These are the activations of a small neural network, seen along a few directions. Each row is one input.
Each table varies a few parts of the input and shows all the possible inputs, shuffled.
Descriptions start from the smaller parts, as in this example, which fits no table here: one of 5 places around a ring, together with either a single point or one of 9 places along a line or (one of 3 separate values, together with one of 6 places along a line).
Shared parts are said once, and a part with two or three values counts as separate values.
(in the rows, 128 means zero)

Other details of the inputs shift rows strongly along two fixed directions, in all tables alike. That doesn't count.

Table:
R1: [135 181 130 142 112 108 114 111 142 133 143 125 152 138]
R2: [150 205 125 150 123  47 125 103 143 135 155 112 137 156]
R3: [149 204 126 147 118  48 129 103 146 136 156 108 136 154]
R4: [130 100 119 137 147 120 142 120 151 132 104 132 110 122]
R5: [141 214 144 147 108  58 124 119 131 143 143 125 147 160]
R6: [125 111 131 136 128 139 141 118 130 146  95 144 107 134]
R7: [129 103 135 124 138 132 126 128 152 139  99 128 126 126]
R8: [136 176 127 146 116 106 112 118 143 139 147 124 154 144]
R9: [128  99 122 135 146 122 145 117 153 133 106 126 111 125]
R10: [131 113 122  88 126 127 115 160  82  88 167 112 121 120]
R11: [126 114 128 145 138 154 127 125 146 140 107 136 135 114]
R12: [125 121 122  97 117 137 133 146  62  96 166 124 101 129]
R13: [123 110 135 134 127 141 143 115 132 146  97 138 107 136]
R14: [121 124 117  96 115 152 118 148  84  87 177 117 129 111]
R15: [124 114 125 138 131 153 123 120 150 135 105 143 136 116]
R16: [120 119 131  93 123 130 134 161  68  92 165 121 117 125]
R17: [120 118 130  94 121 129 134 161  69  91 164 119 118 125]
R18: [130 102 134 124 141 131 124 127 149 140  99 131 128 126]
R19: [123 109 126 138 135 153 125 124 152 142 112 138 139 124]
R20: [147 218 136 157 108  82 111 109 143 141 159 116 158 147]
R21: [118 109 139 132 136 132 142 131 135 143  93 139 124 130]
R22: [143 215 138 146  99  67 127 101 125 150 147 119 132 166]
R23: [128 102 135 121 136 132 128 127 152 142  99 126 127 125]
R24: [123 123 115  99 118 151 115 149  81  85 175 120 131 112]
R25: [128 100 118 137 149 120 142 119 149 134 103 130 112 123]
R26: [131 116 119  88 129 127 114 163  81  88 165 115 120 119]
R27: [118 119 132  91 117 130 137 160  71  93 166 116 116 124]
R28: [137 179 131 143 113  92 128 111 119 144 130 130 123 154]
R29: [123 120 116 101 119 151 118 157  87  89 182 118 130 118]
R30: [126 112 132 143 138 154 128 121 147 141 110 135 136 115]
R31: [118 108 144 130 132 134 145 129 139 142  96 135 124 131]
R32: [126 112 131 144 136 154 127 122 147 140 109 133 136 116]
R33: [120 109 128 136 130 154 128 123 154 143 113 133 138 123]
R34: [131 104 132 126 139 130 123 132 150 138  97 134 126 124]
R35: [122 114 123 137 134 154 123 119 148 137 104 140 138 117]
R36: [124 120 121  98 115 137 132 147  62  96 165 122 102 130]
R37: [128  98 120 136 147 121 143 116 150 134 105 127 113 125]
R38: [124 110 124 140 133 152 124 128 153 140 111 141 137 122]
R39: [128 113 129 145 136 153 127 126 148 139 108 138 133 113]
R40: [122 113 127 135 134 154 124 116 148 137 107 139 138 118]
R41: [123 110 122 140 136 152 124 127 151 142 110 139 139 123]
R42: [124 112 133 141 132 155 131 121 150 142 111 130 134 114]
Description of these inputs: one of 6 places along a line, together with either one of 3 separate values or one of 4 places along a line.
The inputs of R29 and R41 match in every part but the place on the line of 6. If R1 is changed in the same way as R29 into R41, which row does it become?
Answer: R35
Which other rows agree with R5 in the place on the line of 6? List them by row number.
Answer: R4, R6, R15, R34, R38, R39

Table:
R43: [128 109 106 110 140 140 125 153  96  82 176 116 127  99]
R44: [115  80 124 138 140 176 143 113 159 137  98 137 122 106]
R45: [145 152 110 137 125 120 102 102 150 137 127 132 129 135]
R46: [128 120 124 161 138 135 135 105 186 156 101 134 138 125]
R47: [127 127 131 166 135 149 134  96 165 162  95 139 136 126]
R48: [135 123 116  73 116 135  93 161  72  87 170 119 123 123]
R49: [115  86 128 111 135 143 150 132 111 116 121 124 106 121]
R50: [119  81 124 113 143 137 148 141 118 116 127 125 107 122]
R51: [119  96 143 111 126 166 128 151 110 124 119 132 126 115]
R52: [125 145 123 152 120 145 131 114 128 134 130 142 132 131]
R53: [128 119 144 146 146 119 126 128 180 155  80 133 151 124]
R54: [124 138 152 147 127 123 130 108 179 168  82 135 153 137]
R55: [142 173 126 120 126  66 128 142 101  98 178 108 126 137]
R56: [143 242 132 141  94  50 125 117  92 127 180 120 133 168]
R57: [133  84 113 100 137 140 124 130 111 117 113 132  95 126]
R58: [123 109 133 127 127 134 144 129 111 131 119 127 105 126]
R59: [116 120 132  99 114 155 123 163  69  99 157 133 129 124]
R60: [140 199 145 150 116  71 114 118 165 156 132 117 167 157]
What do these inputs look like to the network?
Answer: one of 3 separate values, together with either a single point or one of 5 places along a line
The inputs of R45 and R57 match in every part but the choice among 3 separate values. If R47 is changed in the same way as R45 into R57, which row does it become?
Answer: R58
Which other rows agree with R53 in the choice among 3 separate values? List them by row number.
Answer: R48, R51, R54, R59, R60
Change only the choice among 3 separate values in R43. List by row number the other rows that result.
Answer: R53, R55

Table:
R61: [126 143 113 119 114 142 119 137  94 101 182 123 132 126]
R62: [114  52 114 131 145 198 133 125 154 139  91 143 117 103]
R63: [111  46 133 113 147 167 143 136 138 142  66 140 103 116]
R64: [129 107 118 148 144 152 125 104 169 139 105 132 132 113]
R65: [124  75 125 138 150 172 123 127 163 138  87 142 130 107]
R66: [134 132 121 147 134 134 118 113 160 139 127 125 139 126]
R67: [127 136 141 153 135 110 141 105 161 169  78 145 127 148]
R68: [140 192 140 177 115  81 143  84 164 177 107 131 130 163]
R69: [128 109 113  88 124 131 127 161  63  80 169 121  98 120]
R70: [126 145 139 148 122 144 125 121 137 150 116 141 144 127]
R71: [154 217 130 119 111  44 109 133  93 109 191 105 136 156]
R72: [106  55 139 117 137 198 134 137 147 141  79 149 132 109]
R73: [122  78 106  87 129 153 137 155  69  85 166 119  89 114]
R74: [126 117 140 130 136 134 122 132 169 141 106 127 153 121]
R75: [117  80 127  68 125 150 129 170  66  85 153 119  99 117]
R76: [130 130 119 160 144 129 129 100 186 146 107 129 143 117]
R77: [147 176 132 166 129  69 130  88 177 166 110 122 132 157]
R78: [106  62 128  75 128 178 145 177  43  81 151 123  92 108]
R79: [132 146 106 107 123 122 115 154  91  78 209 103 135 116]
R80: [118 123 137  81 111 136 136 166  51  89 171 116 106 128]
R81: [140 156 136 159 136 113 112 107 181 163  99 135 157 135]
R82: [137 145 139 154 143  81 137 110 177 162  91 131 136 142]
R83: [119  59 116 130 149 163 151 110 147 139  79 141  94 112]
R84: [116  99 145 120 131 138 143 128 137 146  86 138 118 137]
R85: [149 216 133 177 124  65 110 100 191 160 126 125 171 149]
R86: [115  55 124 124 148 194 127 136 148 140  81 149 125 101]
R87: [125 144 120 106 108 151 117 160  58  81 194 123 127 114]
R88: [124 133 109 120 119 151 123 128  97  98 170 126 128 116]
R89: [145 216 131 175 114  57 135  72 166 167 118 130 136 167]
R90: [141 182 122 171 121 106 116  81 183 163 112 132 149 139]
R91: [114  74 126 140 141 168 162 109 135 143  83 143  94 115]
R92: [107  55 139 123 146 167 151 130 141 148  62 146 108 124]
R93: [150 191 124 121 115  62 114 134  96 104 179 110 126 148]
R94: [113  97 121  84 118 173 118 170  62  80 174 124 129 109]
R95: [121  81 116  79 133 150 131 167  62  85 156 124  96 113]
R96: [116  73 136 118 135 180 123 134 156 145  82 141 134 112]
R97: [112  54 132 128 155 177 133 139 169 140  76 136 139 101]
R98: [140 165 131 103 117  78 116 146  87 102 173 105 128 143]
R99: [145 193 135 109 105  91  97 143 107 105 187 106 158 140]
R100: [127  91 117 137 150 125 152 113 154 131 103 127 110 116]
R101: [116  55 120 129 146 194 127 133 150 135  81 149 120 101]
R102: [143 211 126 115  97  85  94 140  94 107 193 108 158 144]
R103: [134 185 136 180 114 116 127  88 172 173 116 136 151 145]
R104: [136 154 126 104 117 119 102 153  95  96 178 109 147 125]
R105: [112  46 137 122 158 150 149 137 158 142  67 135 114 112]
R106: [126  91 128 136 149 121 144 128 155 136  93 134 115 121]
R107: [141 205 148 166 115  73 135  99 149 172 108 133 138 163]
R108: [145 220 121 130  98  58 124 120  88 111 200 109 128 164]
R109: [141 164 153 148 127  73 125 102 180 172  87 127 141 157]
R110: [129 135 135  95 125  92 128 155 100 100 162 109 125 131]
R111: [125 140 129 167 125 149 135  91 163 158 103 141 136 124]
R112: [128 143 133 166 128 136 124 103 175 164  89 150 148 135]
R113: [128 124 115  96 132 136 114 169  86  79 187 113 137 107]
R114: [126 141 132 143 126 139 121 121 143 145 116 142 147 131]
R115: [126  88 121 136 149 125 150 121 155 137 105 126 112 123]
R116: [115 108 128  91 112 173 121 169  56  85 177 122 128 108]
R117: [137 186 124 120 108  82 125 136  82 104 176 121 121 150]
R118: [139 190 144 171 117  83 138  96 156 170  99 137 131 159]
R119: [129 178 141 112  96 123 112 146  87 110 180 118 148 134]
R120: [134 114 109 104 132 120 134 134  88  89 167 112 101 119]
The inputs of R82 and R113 match in every part but one. If R75 is changed in the same way as R82 into R113, which row does it become?
Answer: R96
What do these inputs look like to the network?
Answer: one of 2 separate values, together with one of 5 places along a line, together with one of 6 places along a line
Change only the place on the line of 5 in R90. List by row number the other rows that result.
Answer: R64, R76, R88, R111
Change only the place on the line of 6 in R64. List by row number the other rows that result.
Answer: R65, R66, R81, R99, R104
Change only the place on the line of 6 in R112. List by row number the other rows that result.
Answer: R61, R72, R88, R94, R114
